Each row below is a small network's average activation on inputs in which a field has the value named, seen along a few directions.
Values that are neighbours, or in one group, have similar rows; names and order tell nothing.
(in the rows, 500 means zero)
Strong random noise was added to every row along 11 fixed directions; ignore it. To show where, here is one row again and again, with new noise each time:
[620 753 332 564 407 568 575 309 465 496 151 516 370 400 380 553 443 290
 792 210 407 643 459 863 679 553]
[445 567 439 593 455 410 455 586 283 496 391 606 452 410 776 617 543 353
 660 478 433 253 508 568 631 482]
[477 371 596 395 457 362 612 579 458 553 610 459 432 591 540 505 461 619
 512 482 490 372 594 329 421 563]
[328 491 578 597 426 509 694 624 313 571 484 599 385 580 689 555 305 388
 886 420 603 443 502 659 591 600]
[613 532 549 497 571 350 445 596 601 518 562 372 462 346 436 565 436 453
 360 496 562 674 480 513 468 451]
[538 514 430 358 511 347 499 613 465 566 641 356 372 505 408 417 494 450
 397 658 484 587 445 439 532 434]
[607 543 300 449 479 254 472 590 462 639 498 393 254 424 450 397 532 395
 575 520 312 473 439 363 569 624]
[679 489 442 453 441 410 540 531 621 558 499 336 370 408 365 435 449 649
 504 312 379 669 545 600 478 635]
[493 707 430 516 406 513 323 472 389 507 586 258 453 424 874 496 730 355
 577 418 283 453 536 622 583 309]
[553 320 663 724 555 512 471 562 581 429 533 619 667 558 678 535 536 602
 511 367 543 428 541 487 392 608]
[367 324 462 622 450 500 578 714 397 525 561 699 468 645 714 379 440 575
 731 555 481 301 498 473 565 700]
[573 458 471 458 603 439 493 417 398 418 411 640 700 648 292 456 623 465
 428 617 503 344 399 360 561 604]
[465 547 439 281 399 379 515 707 266 562 681 268 395 413 569 469 495 632
 469 602 407 481 532 671 627 449]


Field Zad:
l12: [431 565 544 598 524 840 412 307 615 398 581 357 752 592 597 412 601 599
 607 421 484 587 512 490 440 507]
l3: [438 542 403 606 604 677 491 440 412 453 453 661 694 667 229 311 537 437
 683 644 516 496 286 556 692 735]
l1: [438 493 418 606 542 475 348 592 603 531 547 600 400 504 666 400 509 349
 467 617 477 452 431 364 514 489]
l4: [667 518 443 549 527 388 454 429 504 591 344 462 410 334 431 544 593 411
 416 419 422 609 412 566 456 535]
l10: [447 467 293 640 347 635 493 532 679 584 350 633 227 430 642 441 423 534
 637 364 374 521 567 554 449 448]
l7: [394 426 474 392 484 398 596 593 343 648 580 532 441 610 482 431 524 477
 581 720 466 304 477 263 503 667]
l5: [612 392 316 531 473 497 381 617 445 520 701 398 378 550 499 312 637 658
 434 635 335 537 438 556 527 487]
l14: [370 678 376 486 518 624 443 717 372 458 390 536 615 138 427 612 277 586
 524 648 607 613 433 860 769 526]
l15: [606 335 264 649 408 384 448 637 376 666 407 599 338 328 532 398 615 621
 566 467 237 354 449 574 525 706]
l9: [407 456 614 586 507 539 713 271 262 519 316 778 457 734 414 643 489 266
 744 389 643 308 454 486 492 433]
l8: [533 588 442 400 556 479 388 294 415 514 447 516 585 473 285 457 644 501
 408 516 415 419 418 428 544 559]
l6: [402 454 544 448 473 538 750 376 643 509 301 718 346 642 372 587 270 364
 549 520 716 531 578 242 363 472]
l11: [488 573 577 347 474 515 638 322 365 446 357 435 564 540 384 676 476 460
 520 471 582 407 578 446 466 463]
l16: [800 309 633 448 550 376 571 312 403 440 439 508 467 649 364 636 690 490
 159 458 528 496 516 539 282 203]
l13: [622 531 510 501 598 374 458 474 431 372 265 633 619 345 391 716 478 508
 424 470 535 334 515 505 540 569]
l2: [381 698 317 411 558 391 365 475 620 534 444 565 474 376 490 437 520 281
 417 666 424 406 438 227 634 495]
A value of Zad combines one of 4 hidden first parts with one of 4 second parts; all combinations occur once.
Q: l5 and l3 share the first part; l5 and l13 share the second. Which value has the first part of l13 and the second part of l3?
A: l16
Q: l11 and l6 share the first part; l11 and l12 share the second. Which value has the first part of l12 and the second part of l6?
A: l14
Q: l1 and l2 share the first part; l1 and l10 share the second. Which value has the first part of l10 and the second part of l2?
A: l15

Field Vasak:
h14: [412 388 288 258 311 419 714 560 216 534 555 576 181 828 551 315 556 615
 622 642 309 183 588 442 581 503]
h1: [642 611 555 142 434 382 489 319 532 362 380 368 481 400 304 650 559 664
 231 438 432 394 670 471 476 372]
h11: [347 431 808 499 590 521 543 605 495 467 566 537 793 385 461 683 350 688
 446 545 727 421 570 363 417 650]
h7: [285 605 536 283 537 685 698 397 486 368 335 603 802 661 208 536 301 506
 613 686 685 439 459 347 632 623]
h9: [658 497 371 303 432 581 653 284 422 500 368 448 415 683 168 442 543 447
 529 500 459 638 481 536 474 415]
h2: [386 672 417 371 442 527 529 489 451 579 479 446 412 432 567 483 419 375
 547 488 476 598 486 617 636 406]
h6: [658 319 523 633 590 566 473 497 735 377 332 763 628 379  43 530 321 736
 232 463 703 680 458 667 436 568]
h5: [451 427 748 247 433 450 748 401 259 374 277 666 616 430 202 974 354 606
 126 620 876 344 584 619 389 175]
h4: [580 456 630 615 539 504 512 557 657 420 459 480 442 285 563 778 307 615
 388 267 687 628 692 674 350 267]
h16: [409 600 468 420 519 507 492 559 215 403 504 549 632 559 559 551 540 380
 401 766 624 455 430 708 680 330]
h8: [791 274 262 602 439 525 662 476 477 578 480 507 142 731 290 310 571 491
 492 486 377 695 411 666 448 419]
h15: [448 448 347 423 444 392 511 637 306 636 583 542 346 550 543 348 523 520
 641 565 293 349 413 588 644 590]
h13: [496 519 328 552 490 596 303 550 378 422 682 433 569 672 767 232 802 487
 531 677 296 386 404 523 633 577]
h12: [647 371 558 803 671 314 503 421 332 618 364 670 514 515 374 612 583 280
 609 421 536 400 333 370 422 668]
h3: [348 605 568 251 374 448 826 401 103 754 666 264 250 792 410 344 488 311
 865 491 449 577 393 640 593 504]
h10: [576 472 450 350 373 441 471 470 641 532 439 490 437 408 567 478 600 681
 322 362 347 443 671 429 410 421]
The values of Vasak form 4 separate groups.
Q: List the group mates of h3, in the order listed.
A: h2, h15, h10
Q: List the group mates of h12, in the order listed.
A: h11, h6, h5
Q: List the group mates of h4, in the order listed.
A: h7, h9, h8

Field Vaduv:
c7: [602 394 759 450 507 372 619 493 386 581 472 419 634 428 478 753 444 576
 577 243 524 497 588 584 400 570]
c6: [362 496 451 475 558 450 504 592 453 461 341 749 543 330 413 615 357 435
 314 760 728 411 469 488 526 391]
c1: [509 491 388 584 385 539 373 466 654 434 358 642 498 457 858 463 637 588
 506 319 260 252 693 438 452 637]
c9: [414 536 670 575 453 862 416 140 763 548 753 239 575 845 585 262 692 395
 684 397 432 705 527 237 249 466]
c14: [556 586 695 728 667 552 431 490 558 492 479 391 694 344 566 661 427 405
 699 315 616 640 505 493 464 673]
c12: [219 703 604  32 245 811 777 128 765 436 496 453 355 712 277 479 355 641
 368 443 595 614 788 474 432  65]
c8: [396 664 751 406 610 563 499 273 773 451 583 377 736 599 465 430 458 466
 611 326 535 552 515 223 475 735]
c11: [611 484 447 495 583 383 555 445 557 505 251 710 383 378 197 582 442 286
 276 589 607 559 331 456 469 338]
c13: [560 536 734 682 636 631 519 566 636 318 513 515 630 434 513 720 354 393
 330 520 897 866 493 805 432 300]
c15: [561 415 745 662 530 412 481 515 476 545 625 318 475 508 601 635 461 464
 670 208 555 549 554 526 366 527]
c3: [483 558 329 615 379 582 513 268 277 559 482 497 359 655 530 415 662 358
 745 426 335 457 386 660 574 461]
c5: [361 537 434 402 340 330 553 522 622 544 366 561 330 413 705 684 421 510
 484 529 443 209 730 171 445 478]
c10: [332 385 434 587 515 651 587 804 460 533 647 625 456 597 722 393 382 494
 580 759 616 562 442 554 524 365]
c4: [428 579 566 361 600 495 531 527 578 577 759 287 520 615 392 370 403 547
 534 490 579 725 441 383 523 526]
c2: [586 414 627 608 501 447 461 614 427 426 619 444 479 534 709 526 537 475
 470 488 527 486 504 651 493 370]
A value of Vaduv combines one of 5 hidden first parts with one of 3 second parts; all combinations occur once.
Q: c15 and c3 share the first part; c15 and c4 share the second. Which value has the first part of c4 and the second part of c3?
A: c12
Q: c13 and c14 share the first part; c13 and c1 share the second. Which value has the first part of c1 and the second part of c14?
A: c7
